Each row below holds a small network's activations on one input, seen along a few directions.
Each table varies a few parts of the input and shows all the possible inputs, shuffled.
Descriptions start from the smaller parts, as in this example, which fits no table here: values(3) and (point or ring(11) or (ring(5) and line(6))).
Shared parts are said once, and a part with two or three values counts as separate values.

Rows:
row 1: [ 33.4, -19.1,   2.0,  18.0,  17.8, -31.2, -47.9,   7.6,   8.9,   9.8,
  62.4, -38.6]
row 2: [  2.3,  13.2, -33.5, -42.8, -16.2,  37.8, -20.2, -40.4,  -0.9,  13.3,
 -20.3,  -8.8]
row 3: [ -7.8, -18.9,  29.6,  29.6,  19.1, -28.0,  -3.9,  56.1,  -5.5, -21.1,
  30.0,  12.0]
row 4: [-22.5,  24.3,   6.1,  -5.9,  -5.8,  19.9,   7.8,  19.2,  -0.8,   2.1,
 -43.6,  38.8]
row 5: [  2.8, -12.1,  29.2,  42.3,  20.9, -30.7, -22.0,  53.4,   5.8,   7.4,
  46.7,  18.3]
row 6: [-19.9,  28.9,  28.5,  -9.0,  -6.9,  26.7,  -2.9,  31.3,   1.0,  12.6,
 -27.6,  33.3]
row 7: [  8.3,  19.0,  -9.7, -34.2, -10.8,  37.3, -25.1, -16.4,   0.4,  16.8,
  -5.3, -28.6]
row 8: [  7.1,  13.4, -34.6, -34.9,  -9.1,  32.0, -13.7, -29.3,   1.1,   4.7,
 -18.6, -22.0]
row 9: [  4.9,   6.3, -21.3, -54.5, -36.0,  16.8,  -8.7, -27.8,   2.4,   8.1,
  -9.2, -16.1]
row 10: [-20.7,  11.9,  13.9,  47.2,  38.1, -14.9,  68.2, -28.5, -21.2,  -2.5,
 -15.0,  19.7]
row 11: [-11.7, -34.9,  -4.7,  52.5,  16.6, -34.5,  25.4,  31.7,   7.2, -15.8,
  -9.5,   8.2]
row 12: [  3.2,  26.1,  -7.4, -47.0, -25.4,  38.4, -28.7, -35.1,   9.5,  12.0,
   0.6, -18.3]
row 13: [ 37.6, -37.7, -18.1,  15.4,  -5.1, -34.1,   6.1, -15.7,  -6.7, -18.4,
  31.3, -33.3]
row 14: [ 24.2, -26.4,  -0.3,   3.3,  16.6, -26.4, -28.9,   8.2,  -2.2, -19.1,
  47.9, -47.7]
row 15: [-25.1,  18.2,  18.6, -27.2, -32.4,   7.6,  14.5,  21.2,   1.3,   4.5,
 -32.7,  45.3]
row 16: [  5.5, -29.1,  11.6,  43.6,  -0.7, -37.0,  28.3,  33.4, -10.8, -19.9,
  13.1,  24.2]
row 17: [-24.8,  37.2,  32.8, -19.8, -21.7,  28.7,  -5.9,  12.8,   9.7,   8.9,
 -22.6,  41.0]
row 18: [-26.5,  25.5,   8.0, -14.6, -13.4,  24.0,   0.9,   8.5,  -1.6,  11.2,
 -46.0,  51.4]
row 19: [ 10.8,  -1.2, -16.2,  15.1,  39.3,  -2.7,  51.4, -74.9, -13.1,  -0.3,
   8.2, -31.8]
row 20: [ 18.9, -44.6, -34.7,  23.0,  15.2, -29.7,   5.2, -15.3,  15.4, -14.1,
  10.0, -47.0]
What do these inputs look like to the network?
> values(2) and (point or line(4) or ring(5))
The inputs of row 20 and row 11 match in every part but the values(2) part. If row 7 is changed in the same way as row 20 into row 11, which row does it become?
> row 6
Which other rows does row 4 become when the values(2) part takes its other values? List them by row number.
> row 8

Rows:
row 21: [-14.7,  23.8, -35.0, -37.0, -20.0,  37.2,  26.4, -37.7, -10.7,  22.6,
 -65.6,   6.9]
row 22: [-19.2,  44.6,  49.1, -44.2,   5.6,  38.1, -29.5,  -1.6,  11.5,  17.2,
  18.9,  -7.8]
row 23: [  9.6, -26.9, -18.8,  12.7,  -0.4, -22.8,  10.2, -37.2,  26.5,   6.4,
  20.7, -48.0]
row 24: [ -4.2,  51.7,   9.3, -56.2,  -2.7,  45.0, -24.9, -26.7, -17.3,  18.1,
  13.5,  -2.5]
row 25: [-10.6, -15.9,  12.9,  35.3,  20.5, -48.2,  30.6,  30.2,  11.5, -14.3,
   6.9,   7.6]
row 26: [ 30.5, -15.6, -10.1,  20.2,   5.6,  -9.9,  -5.0, -28.8,   9.0,  13.6,
  42.1, -49.8]
row 27: [  0.8,  21.5, -29.0, -56.4, -18.7,  38.2,  -3.7, -43.6,  -7.9,  26.7,
 -25.8,   8.7]
row 28: [ 37.7, -23.7,   3.0,   2.6,  -0.2, -19.0,  -3.4,  -0.3, -14.2,  -9.1,
  27.8, -26.6]
row 29: [-21.1,   6.4,   8.3,  -7.9, -42.2,   3.2,  -4.8,  36.4,  10.3,   6.5,
 -22.6,  59.1]
row 30: [-21.3,  34.4,  13.4, -10.7,  -5.7,  35.6,  30.9,  -8.7,  -4.4,  -6.5,
 -61.9,  40.9]
row 31: [-38.5,  46.2,   3.0, -18.0,  -5.1,  50.9,  35.6, -31.6,  -8.6,  -1.4,
 -64.2,  11.0]
row 32: [-18.6,  13.2,   8.7,  -8.6, -30.5,  24.8,  20.6,  17.6,  11.0,   2.8,
 -38.2,  65.1]
row 33: [ -7.7, -34.7,   7.1,   4.2, -19.1, -36.2,  22.3,  24.1,  -6.7, -35.5,
  11.2,   2.2]
row 34: [ 16.1, -35.6,  -5.6,  -4.9,  -5.5, -31.9,  11.3,  -9.2,   3.3, -15.8,
   6.5, -24.9]
row 35: [ -6.4, -12.4,  31.0,  86.0,  63.2, -28.7,  16.1,  43.8, -21.7,   0.0,
  27.3,  30.8]
row 36: [ -4.8,  15.9,   9.9, -10.6, -33.7,  -2.3, -37.8,  23.1,  -1.0,  13.8,
 -10.8,  43.6]
row 37: [  3.5, -27.5, -40.9, -23.7, -11.2,  21.2, -65.7,  58.7,  24.1, -11.1,
 -22.9, -36.0]
row 38: [ 13.0, -23.3,  14.7,  12.1, -14.6, -24.5,   8.9,  33.3, -24.6, -29.6,
  31.9,   0.8]
row 39: [ 10.1,  -5.1,  20.8,  43.8,  26.0, -35.6,  16.3,  38.7,  -7.7,  -7.1,
  28.4,   6.3]
row 40: [ 30.4, -28.2, -55.1,  -8.2,  17.4, -12.0, -13.1, -68.3,   6.5, -14.0,
  25.1, -64.5]
row 41: [ 51.7, -17.2, -47.2,   0.2,  21.7,   1.2, -28.6, -59.8, -10.0,  -5.3,
  45.7, -67.0]
row 42: [-27.6, -23.0,  22.8,  78.0,  58.2, -40.7,  30.1,  34.8,  -3.6,  -8.0,
   5.0,  32.0]
row 43: [ -8.8,  31.2,  27.7,  -8.6,  -8.8,  16.6, -42.8,  12.7,  24.7,  29.8,
   0.9,  11.9]
What do these inputs look like to the network?
> point or ring(10) or (values(2) and line(6))
Start at row 41 and move only the line(6) part, one step at a time. The first step leads to row 26. Which rows follow, in order?
> row 28, row 38, row 39, row 35

Rows:
row 44: [-9.3, 18.2, 18.9,  7.0,  0.5,  2.1,  7.2,  3.3, -4.0, 13.4, -3.0, 31.5]
row 45: [ -6.0,  -6.1,  -2.3,  13.5,  -8.4,  -9.3,  16.5,   3.5,   2.4,   0.3,
 -13.7,  23.6]
row 46: [ 42.1, -62.3,  -8.9,  67.4,  49.2, -71.1,   4.9,  -1.8,  -4.2, -23.2,
  79.4, -61.7]
row 47: [-20.6,  -8.2,  11.4,  29.6,   9.4, -13.9,  27.5,  32.4,   0.0, -11.0,
 -23.3,  27.0]
row 48: [ -1.3,  30.6, -13.3, -36.1,   1.1,  39.2, -11.1, -48.8,   2.4,  18.3,
 -12.4, -20.3]
row 49: [  4.9,  -6.3, -10.7, -23.2, -23.7,   0.4,   8.1, -11.0,  -3.7, -11.1,
  -9.4,  -4.7]
row 50: [  3.5,   9.3,  11.6, -13.4,  -9.0,  10.9, -38.7,  23.4,   8.5,   8.8,
  12.8,  -1.1]
row 51: [  5.1, -14.4, -12.1, -10.3, -13.5,  -2.9, -30.3,  23.8,  10.6,  -1.9,
   2.3,  -6.0]
row 52: [  6.7,   7.8, -37.2, -30.3,  -6.9,  30.1,  -1.6, -45.8,   0.9,   7.3,
 -24.9, -26.8]
row 53: [-24.6,  15.3,  31.6,  24.3,  18.6,   0.8,  17.0,  31.3,  -7.5,  -3.0,
 -11.0,  36.9]
row 54: [ -0.7,  16.0,  11.1, -28.4, -17.2,  13.8,   0.5, -10.4,  -5.4,   2.0,
   3.3,   1.7]
What do these inputs look like to the network?
> point or (values(2) and line(5))
Which other rows does row 45 become when the values(2) part takes its other values? List them by row number.
> row 44
Which other rows does row 47 become when the line(5) part takes its other values? List them by row number.
> row 45, row 49, row 51, row 52
